Here are a small network's activations along a few directions, averaged over the inputs that share one value of a field.
Values that are neighbours, or in one group, have similar rows; names and order tell nothing.
(in the rows, 500 means zero)
Strong random noise was added to every row along 23 fixed directions; ignore it. To show where, here is one row again and again, with new noise each time:
[532 395 322 638 706 630 600 437 770 536 599 483 287 392 662 343 516 458
 323 468 491 468 493 419 414 639 629 493 467 677 464 377 567]
[416 558 554 531 376 621 379 633 484 571 583 371 467 377 689 443 363 660
 574 326 314 339 501 269 518 444 385 473 570 568 407 635 632]
[474 671 465 567 513 334 441 329 542 623 393 482 691 617 540 551 498 617
 509 612 422 516 259 639 435 443 524 589 592 427 577 534 717]
[691 536 553 632 479 413 561 402 332 610 591 521 710 740 420 688 525 652
 548 579 952 535 410 536 317 472 741 721 508 475 477 702 557]
[413 457 449 528 504 614 613 413 448 528 714 692 431 284 637 708 542 489
 379 591 423 519 558 578 583 449 502 579 613 636 539 451 370]
[543 634 468 443 775 240 412 496 432 431 369 664 350 544 522 350 437 609
 327 460 560 618 446 500 268 524 413 367 510 627 438 373 500]
[308 503 591 504 554 279 483 563 434 489 346 677 423 561 438 385 406 583
 580 459 457 481 471 437 474 442 466 637 474 400 458 402 456]
[375 458 477 725 672 401 651 390 242 440 477 574 609 558 575 591 306 516
 390 391 530 490 500 573 368 553 617 470 515 518 502 445 662]
[621 609 343 485 572 363 143 575 458 568 430 351 458 124 280 524 530 621
 605 306 516 481 324 302 562 438 441 293 719 610 431 527 480]
[601 399 469 506 606 519 530 400 785 343 641 446 308 449 567 337 596 489
 302 638 728 549 467 355 503 653 585 475 395 521 480 495 379]
[473 119 327 507 351 435 703 436 370 413 477 523 464 370 478 659 509 320
 597 458 816 317 405 557 499 731 617 592 322 479 459 480 525]
[363 610 511 499 475 598 609 394 360 746 514 451 532 408 554 685 610 397
 413 519 322 537 575 678 372 413 389 543 707 486 469 394 468]
[441 665 327 558 448 379 756 480 462 743 580 539 687 307 567 571 575 644
 529 686 490 408 409 636 321 538 409 663 480 622 621 652 471]
[463 425 671 553 558 466 474 365 550 572 387 552 614 545 498 300 567 567
 569 539 478 417 477 552 579 455 360 562 329 464 500 395 470]
[465 644 558 566 412 692 506 722 589 309 525 349 363 536 567 710 607 487
 739 470 142 423 479 493 625 451 567 574 456 489 475 508 576]
[604 669 440 516 689 355 371 453 467 359 464 611 591 377 391 769 434 515
 418 530 489 598 378 674 534 427 626 464 609 746 695 325 506]
[435 486 636 435 557 525 462 431 679 314 417 384 450 589 446 525 668 387
 320 553 399 641 512 561 687 452 549 458 637 363 508 425 469]
[476 522 541 660 550 369 724 598 393 647 401 559 548 325 432 601 673 611
 408 313 442 482 640 628 471 487 433 477 553 781 664 724 492]
[532 533 623 512 415 343 661 622 539 565 388 590 541 568 342 473 568 409
 458 472 662 565 611 645 482 560 509 653 380 533 626 551 428]
[686 574 582 531 337 569 417 429 749 745 566 586 731 517 594 421 462 370
 425 530 455 631 492 718 636 489 505 581 491 506 614 509 665]
[544 583 386 470 618 609 604 611 388 251 547 479 543 538 390 643 351 441
 478 456 568 515 622 501 451 463 590 351 509 575 740 476 463]
[459 457 508 441 582 296 288 485 488 221 440 383 576 450 491 530 316 419
 475 669 467 484 409 359 498 466 532 355 401 328 443 424 443]
[378 421 585 743 594 636 518 382  29 242 619 642 414 349 650 854 504 539
 829 488 206 278 469 495 597 461 403 310 291 538 408 362 477]
[421 601 662 676 482 252 584 675 481 541 521 609 499 294 413 388 513 548
 598 493 359 463 528 411 574 636 441 449 348 568 476 590 432]
[483 457 445 534 609 597 808 662 487 117 583 435 697 589 447 313 472 645
 648 460 561 498 520 534 656 643 584 478 364 381 495 548 479]


Field GOKIL:
gatin: [435 568 583 532 376 547 526 616 409 260 635 635 372 478 656 550 414 518
 405 462 381 653 681 529 669 497 381 485 440 456 546 655 369]
zonol: [497 573 542 541 549 427 673 434 544 427 449 181 661 604 335 667 633 469
 502 658 404 613 480 764 450 628 633 528 511 432 444 373 420]
geme: [550 461 566 489 374 432 548 513 458 785 507 605 561 515 528 438 714 410
 627 545 464 601 490 471 402 449 499 500 591 204 372 765 581]
nuge: [480 554 891 496 577 399 647 579 475 474 405 743 476 590 588 369 470 420
 557 313 540 598 583 550 267 510 539 641 388 462 539 326 562]
zin: [646 381 567 419 399 544 527 145 557 577 624 643 581 351 474 481 500 515
 491 453 458 749 514 828 675 654 420 293 627 534 697 335 418]
zaf: [423 364 431 416 515 473 349 485 519 495 416 336 610 498 686 398 356 612
 504 607 302 485 502 639 499 432 344 673 369 430 161 289 337]
pid: [388 685 465 486 393 284 443 534 430 452 461 534 273 616 373 519 319 604
 516 487 549 521 394 457 441 676 526 558 546 546 511 445 522]
fize: [473 665 408 460 532 587 319 397 540 831 451 364 449 611 344 566 431 364
 239 705 511 433 634 495 393 365 401 506 570 678 562 316 371]
tani: [560 520 730 727 591 446 427 470 305 474 506 571 568 383 563 540 385 570
 510 268 613 315 421 402 475 612 541 431 378 845 503 461 736]
sil: [640 623 746 348 457 702 342 451 657 502 546 315 561 533 468 536 703 468
 578 560 486 438 359 471 573 516 562 488 615 629 447 376 605]
duk: [465 472 424 515 602 485 436 574 407 420 532 631 570 408 375 438 359 350
 447 472 633 608 551 486 644 481 561 572 482 401 364 305 334]
fil: [579 413 502 545 486 536 517 626 533 430 503 491 413 535 381 595 693 306
 548 503 514 485 472 462 655 602 666 424 470 493 342 550 578]
revof: [557 412 368 309 479 635 586 435 701 611 634 556 631 526 204 614 508 252
 561 701 735 475 422 399 543 501 867 504 710 483 725 398 507]
rebo: [654 293 436 495 523 550 631 522 551 598 638 650 792 466 484 502 368 380
 438 655 533 534 712 606 522 496 650 443 374 638 643 565 417]
mifu: [370 367 409 375 384 541 636 465 600 641 337 635 561 483 634 190 448 362
 556 392 597 266 384 496 455 594 335 584 352 463 621 431 756]
vinu: [278 404 262 716 435 478 555 536 467 373 596 389 391 349 263 638 341 557
 618 420 524 385 409 296 748 660 764 558 605 496 548 532 477]
lus: [437 583 325 684 570 369 475 560 438 602 441 565 479 677 387 566 275 583
 598 545 345 531 515 559 441 472 670 641 509 491 507 440 526]
gume: [541 553 732 439 553 545 647 572 497 367 475 539 649 595 696 514 535 418
 371 401 663 530 530 460 282 465 599 538 480 558 636 622 681]
nale: [574 425 331 459 487 486 584 549 505 663 549 515 484 199 524 334 728 541
 475 407 696 556 487 422 443 549 402 533 561 476 391 716 396]
rezu: [668 285 410 707 262 337 507 339 566 601 725 520 566 271 600 562 339 647
 452 385 713 704 460 622 599 667 620 598 520 424 519 749 453]
rito: [480 485 632 512 448 338 632 783 443 513 463 634 588 601 446 555 370 494
 594 294 421 620 561 570 437 552 786 643 652 486 401 526 659]
nat: [333 396 298 633 476 293 493 399 396 564 450 397 560 413 441 570 209 438
 397 624 290 559 655 649 475 519 461 460 452 371 557 428 313]
The values of GOKIL form a ring.
Name the neighbours of mifu, in listed order. -> nuge, fil
Name the neighbours of tani, in listed order. -> geme, rito
Name the neighbours of rebo, in listed order. -> zin, nale
Name the neighbours of zaf, in listed order. -> duk, gume
Fewest steps between fize and gatin? -> 11

Field ROL:
bime: [506 541 380 628 468 466 371 514 526 702 499 580 424 471 491 540 390 262
 372 501 486 546 549 407 448 435 560 446 544 422 520 562 600]
nud: [428 583 255 515 625 496 563 505 485 464 500 491 537 502 501 401 477 501
 485 544 497 461 353 486 483 565 508 470 539 434 440 454 606]
fege: [494 623 514 492 252 551 498 553 461 528 502 481 485 441 400 659 596 362
 719 470 393 476 416 569 645 580 457 476 498 437 575 520 576]
galo: [413 433 494 364 403 359 385 477 415 604 395 450 647 522 551 412 371 577
 366 521 437 428 536 427 482 428 327 331 593 485 520 720 582]
lum: [486 425 502 409 602 524 525 510 476 346 417 496 609 564 397 525 599 346
 487 566 450 515 471 644 640 527 570 440 527 450 397 324 531]
beba: [383 559 462 679 533 476 548 516 279 585 502 577 619 534 569 466 383 521
 456 520 381 429 585 469 493 473 397 390 418 513 474 618 573]
ror: [297 532 523 464 561 433 623 547 596 409 459 466 407 459 693 610 645 533
 405 615 151 463 464 505 452 446 494 511 600 506 466 557 551]
ragob: [652 453 862 570 452 498 430 495 584 509 454 373 394 530 403 439 491 506
 539 230 480 690 696 589 492 580 536 457 482 526 482 375 406]
nere: [448 495 435 445 409 348 476 540 517 568 485 580 348 314 478 586 660 614
 495 440 600 537 353 490 540 485 515 747 687 518 424 581 440]
zazu: [398 495 574 496 461 430 658 428 539 394 570 513 594 528 528 327 517 584
 413 509 599 546 408 454 604 646 490 444 550 368 531 639 569]
vad: [412 630 513 556 519 401 584 648 655 441 455 507 500 585 522 504 430 302
 415 659 465 509 496 485 409 535 643 721 334 458 550 437 510]
givos: [396 609 579 528 521 517 390 536 401 602 520 449 500 606 447 445 467 536
 409 537 535 474 531 365 522 444 488 558 622 472 271 474 503]
gife: [548 495 489 499 520 475 506 536 464 356 438 545 388 605 558 547 506 377
 355 487 526 570 575 581 491 548 467 384 386 526 486 524 522]
kab: [506 420 337 505 284 518 572 498 481 566 477 433 574 665 409 400 418 393
 543 547 585 478 548 587 620 635 401 432 340 310 499 617 527]
gono: [598 531 728 571 611 467 442 524 535 337 515 503 578 478 648 532 464 394
 463 474 571 599 477 467 379 454 653 629 392 436 461 412 533]
Each value of ROL is a pair of two hidden parts, and every pair occurs once (5 first parts, 3 second parts).
gife and kab share the first part; gife and beba share the second. Which value has the first part of beba and the second part of kab? -> fege
ror and bime share the first part; ror and lum share the second. Which value has the first part of lum and the second part of bime? -> givos
